A small network was shown many inputs. Here are its activations along a few directions, one row for each input.
Each table varies a few parts of the input and shows all the possible inputs, shuffled.
A made-up example of a description, with smaller parts first: ring(8) and (point or (values(2) and line(4)) or line(9)).
Shared parts are said once, and a part with two or three values counts as separate values.

Table:
r1: [ 28  11 -46 -21   9  -9 -40 -30  20  -8 -18   5  25  -1 -42  19]
r2: [-54 -48  41  -3 -16  27  -7  20 -17  -5  19  -4  13  -1  18 -13]
r3: [ 47  15 -51  -4  16 -19  -9 -25  36  -1 -41 -10  13  15 -33   9]
r4: [-41 -23  41 -18 -10  37   8  33  -9  20  21  -2 -17 -10  27 -25]
r5: [ 22  25 -18 -11   9 -25 -56 -16  23 -11 -11   8  47   8 -24  12]
r6: [-43 -45  25   6   1  52  15   7  -9  10   2  -5  14   3 -15  35]
r7: [ 50  19 -45   3  13 -33   5 -20  31  -1 -31   8 -11  22 -29 -16]
r8: [-36 -37  14  19  11  33  61   2   6  19 -12   1 -26  13   5  -4]
r9: [-41  20  32  63  14   7  19  33 -92 -31  67 -26 -17 -44  32  51]
r10: [ 31  73 -36  28  23 -64 -22  -6 -70 -47  50  -3   8 -43  10  42]
r11: [ 60  28 -17 -24 -13 -39 -14  -9  24   7 -11  14 -19  -1   5 -35]
r12: [ 52  36 -33  -6 -15 -40   2 -25  28   6 -22   2 -19  13 -10 -32]
r13: [-32 -20  20  14 -21  31  53   3   0  24  -4   1 -36   9  27 -19]
r14: [ 22  17  -9 -28  -2 -42 -52 -14  15 -30  -8  11  33  -1  -7 -20]
r15: [-51 -38  37   8  -4  48  -5  11  -8   8  21  -3  27   9   0  19]
r16: [-24 -30  32  -2 -20  31  28  21  -9  29   6   6 -41  -1  40 -25]
r17: [-33 -47  12  11   3  46  48   1   9  14 -15 -10  -5  15  -1  30]
r18: [ 41  46   1 -35   1 -42 -34  14  21  -2 -13   8  12  -4  -4 -28]
Q: The inputs of r10 and r9 match in every part but one. If r3 is changed in the same way as r10 into r9, which row does it become?
A: r17
Q: What is each input in this table made of?
A: values(2) and (point or ring(8))
Q: Start at r1 and move only the ring(8) part, one step at a time. The first step leads to r5. Which rows follow, in order?
A: r14, r18, r11, r12, r7, r3

Table:
r19: [-50 -23  13  25   4  54   2   1 -33 -10   8 -24  22 -12  -8  72]
r20: [  4 -37  -2 -19 -15  24 -35 -31  35  11  -9  13  31  25 -30   1]
r21: [ 56  36 -51  -6   4 -63   7 -29   3 -25 -16  15 -39 -12  -2 -10]
r22: [ -7  13  37   8 -12 -16  43  22 -16  14   8   4 -28  13  52 -33]
r23: [ 17 -34 -49 -24  14   6  17 -25  56   6 -45  -1  -7  39 -36 -19]
r24: [ 15 -30 -43 -25  17   4  -5 -40  38  10 -24  19  24  38 -39  26]
r25: [ 52  54 -60  21  26 -59 -17 -13  -1 -20 -13  11   6  -3 -25  16]
r26: [-43 -67  15  28   2  57  48  13   4  10  -3 -15 -27  -4  -5   7]
r27: [-54 -58  28   4   1  24  19   7  16  -2  -7  -1  -8  16   4 -32]
r28: [-22 -41  19 -37   5  36 -29   7  13  10   6  25  19   8 -16  16]
r29: [ 12  -9  -6 -13 -11  12 -55 -23  16  -6 -21 -11  68   7 -23  20]
r30: [ 27  18  -2 -23  -9 -36 -13  24 -26 -14  24  12 -28 -32  35 -20]
r31: [ 25  21  29 -23  -5 -11  10  38   9  27   2   9 -36  -4  36 -29]
r32: [-29 -28  16  24 -19  47  75  11  -8  40  -4  -6 -36  -9  23  -5]
r33: [ 44  45 -20  27   1 -40 -47  -5   3 -16  10  -1  17 -20  -9 -12]
r34: [ 18   1 -37 -19  28  -6 -28 -41  16  -7 -41  -5  47  16 -46  43]
r35: [  1   0  -5  33 -11 -10  41  11 -63 -10  38 -14 -47 -33  41  13]
r36: [ 20  44  -2   2  22 -22 -39  28 -29 -15  27   8   5 -27   3   1]
r37: [  2   3  29  34  -4  14  68  24 -27  30  15 -13 -51 -10  42   2]
r38: [-36  31  30  12  14 -12 -17   6 -43 -36  31 -12  34  -3  -5  16]
r39: [-16 -10  18 -33  14  29 -50   9  -6  -8  -5   0  48 -10 -14  33]
r40: [  5  34  15 -20  15  -9 -42  29 -23 -22  23  -2  43 -16 -14  21]
r41: [ 47  30   7  -4 -28 -21   3   2  36  21 -15   1 -27  10  23 -42]
r42: [-52 -58  17  25   0  59  24   0  -8   9  22   3  -2  -2  -6  53]
r43: [-17 -50   8 -34  -2  31  -6  28  28  11 -16   6  -5  12  -9 -26]
r44: [ 34  44 -32  -1  31 -47 -24 -22   5 -23 -15  -4  34   1 -50  31]
r45: [ 50  25 -22  -2 -33 -48 -20 -12   1 -19   5   6 -18 -20  21 -32]
r46: [-17  38   9  34  19 -27 -12  10 -49 -27  37  -3   4 -12  18  -3]
r47: [-11  25  -7  60  18   0  10  20 -58  -8  45 -24 -19 -27  13  36]
r48: [ -9  12  15   9  -7 -39  14  -1 -48 -25  32   3 -32 -21  44 -27]
r49: [ 23   7 -37 -22   1  -4  35 -31  60  33 -42   5 -31  21 -11 -33]
r50: [-29  20   8  35   6  15   8  20 -55 -20  37 -30  15 -12  -8  59]
r51: [ 14  -4  -2 -15 -36   8   6 -16  56  39 -28  -1 -17  11   3 -54]
r52: [ 30  37  -4   1  -7 -24 -47  -7   0 -23   4  -9  55  -4 -30   8]
r53: [-58 -49  26  -1  -4  30   0  -5  -1  -5  15  21  26  21   5  14]
r54: [ -9  -8  19 -36 -16  22  15  19  24  41 -17  12 -28  -1  11 -40]
r55: [-56 -17  30   4  10  20 -25  -6 -15 -21   7  -9  48  -1   6  30]
r56: [ 56  44 -27 -11   5 -31  34 -14  35  12 -36  12 -43  22   3 -20]
r57: [  7 -44 -14 -17 -23  20 -12  -9  52  10 -30  -7   6  29 -22 -40]
r58: [-42 -17  34  -1 -18  16  44   0   5  27 -10   7 -25   8  25 -45]
Q: The inputs of r40 and r50 match in every part but one. If r54 is changed in the same way as r40 into r50, which row does it become?
A: r32
Q: What is each input in this table made of?
A: line(5) and ring(8)
Q: Which other rows does r52 become when the ring(8) part takes its other values? List them by row number.
A: r20, r29, r33, r41, r45, r51, r57
Q: Start at r49 and move only the ring(8) part, one step at a time. The first step leads to r23. Which rows follow, in order?
A: r24, r34, r44, r25, r21, r56

Table:
r59: [ 17  33   4   1   4 -28 -18  13 -24 -16  18   2   2 -16  11   1]
r60: [ 13  35   0   8   6 -22 -27   6 -23 -19  15  -5  20 -15  -2  13]
r61: [-86 -84  56  12 -14  84  56  26  -7  30  12  -8 -25   7  25   1]
r62: [  0 -21 -14 -20   2   9 -11 -20  37   6 -25   6  20  24 -25  -4]
r63: [ 28  44 -15  21   7 -36  13   5 -24  -8  12  -2 -24 -16  13   0]
r64: [  7 -23 -21 -19   4  15 -19 -23  37   6 -26   5  26  20 -36  12]
r65: [ 21  -8 -10 -15 -15  -8  14 -11  33  16 -22   8 -25  11   5 -38]
r66: [ 13 -11  -1 -28  -8   1  -1  -3  34  17 -21  11  -9  12   0 -29]
r67: [-82 -37  60  38  -3  54  39  35 -65   1  49 -15 -12 -21  40  34]
r68: [ 10  -9  -5 -20  -7   7 -11 -10  36  14 -23   5  10  15 -13 -16]
r69: [  3  23 -10   8  15 -20 -28  -4 -22 -27  12  -4  30  -7 -12  25]
r70: [ 22  37  -6  15  -1 -36  -4   5 -25 -16  18   0 -14 -18  16  -9]
r71: [ 10  20 -17   9  18 -13 -37  -6 -21 -28  11  -9  37  -9 -22  43]
r72: [ 25   0 -20 -11  -8  -6  33 -12  34  24 -29   6 -36  12   1 -31]
Q: What is each input in this table made of?
A: values(2) and (point or line(6))
Q: The inputs of r68 and r60 match in every part but the values(2) part. If r65 is changed in the same way as r68 into r60, which row does it become?
A: r70
Q: Which other rows does r63 become when the values(2) part takes its other values? List them by row number.
A: r72

Table:
r73: [-28 -38 -14  24  13  22  13 -12 -18 -12  12  -3   0   0 -13  35]
r74: [-21  -6  39   6 -15  26  40  23  -2  28   0  -5 -29  -6  32 -21]
r75: [ 36  32 -22   0   5 -32   2 -10  -1   2  -5   6 -13  -2  -4   2]
r76: [ 20   7  -6 -18  -9  -8 -33 -15  32   3 -17   2  25   9 -15 -10]
r77: [-30 -43  23 -18 -11  18   9   3  17   7  -2  12  -7  19  11 -33]
r78: [ 21  27 -29  10  16 -27   2 -13  -1 -11  -9  -3   9   5 -12  18]
r79: [ 41  25 -20 -22   4 -34 -16  -1   6  -6  -2   8 -17  -9   3 -17]
r80: [ 45  18 -18 -26  -4 -34 -25   7   9  -8  -4  12 -14 -13   1 -28]
r81: [-23 -20   4  20  15  41  12  11 -19   7  11 -10   3  -9 -11  50]
r82: [ 16  11 -11  -7  -4 -11 -21 -20  22  -6 -12   1  28  11 -25  -4]
r83: [-32  32  54  13  -2 -18 -50  39 -71 -39  62  -4  35 -34  35   6]
r84: [-19  -2  18  30  -6  27  44  18 -26  14  12 -18 -27 -11  17  20]
r85: [ 31  34 -27   4  12 -26   8 -11   0  -4  -6  -1  -5   3  -7   7]
r86: [-25 -20   0  35  -8   9  46  -7 -26  -5  12 -12 -30  -1  17   5]
r87: [ 43  30 -23  -6   2 -30  -6  -3   5  -3  -5  14 -19  -5  -1  -9]
r88: [-38 -47  -2 -11   3  25  -5  -7   6  -5   0   6  13   9 -10  12]
r89: [-26 -28  37 -19  -8  36   8  29  19  32  -2   4  -2   4  16 -17]
r90: [ 10  17 -20   1   7 -13 -22 -17  11 -12 -14  -6  26   9 -25   5]
r91: [ 16  23 -22  11  13 -20  -9 -16   1 -13 -11  -8  18   7 -22  12]
r92: [-28 -25  20  12 -16   8  41   0   0  11   0   1 -33   3  32 -37]
r93: [-32 -29  18 -15   6  44  -7  16   4  15  -1   0  15  -1  -9  26]
r94: [ 23   4  -1 -24 -14  -3 -33 -12  30   7 -19   4  24  12 -10 -21]
Q: What is each input in this table made of?
A: point or (values(2) and ring(5)) or line(11)
Q: Which other rows does r93 become when the ring(5) part takes its other values? List them by row number.
A: r74, r81, r84, r89
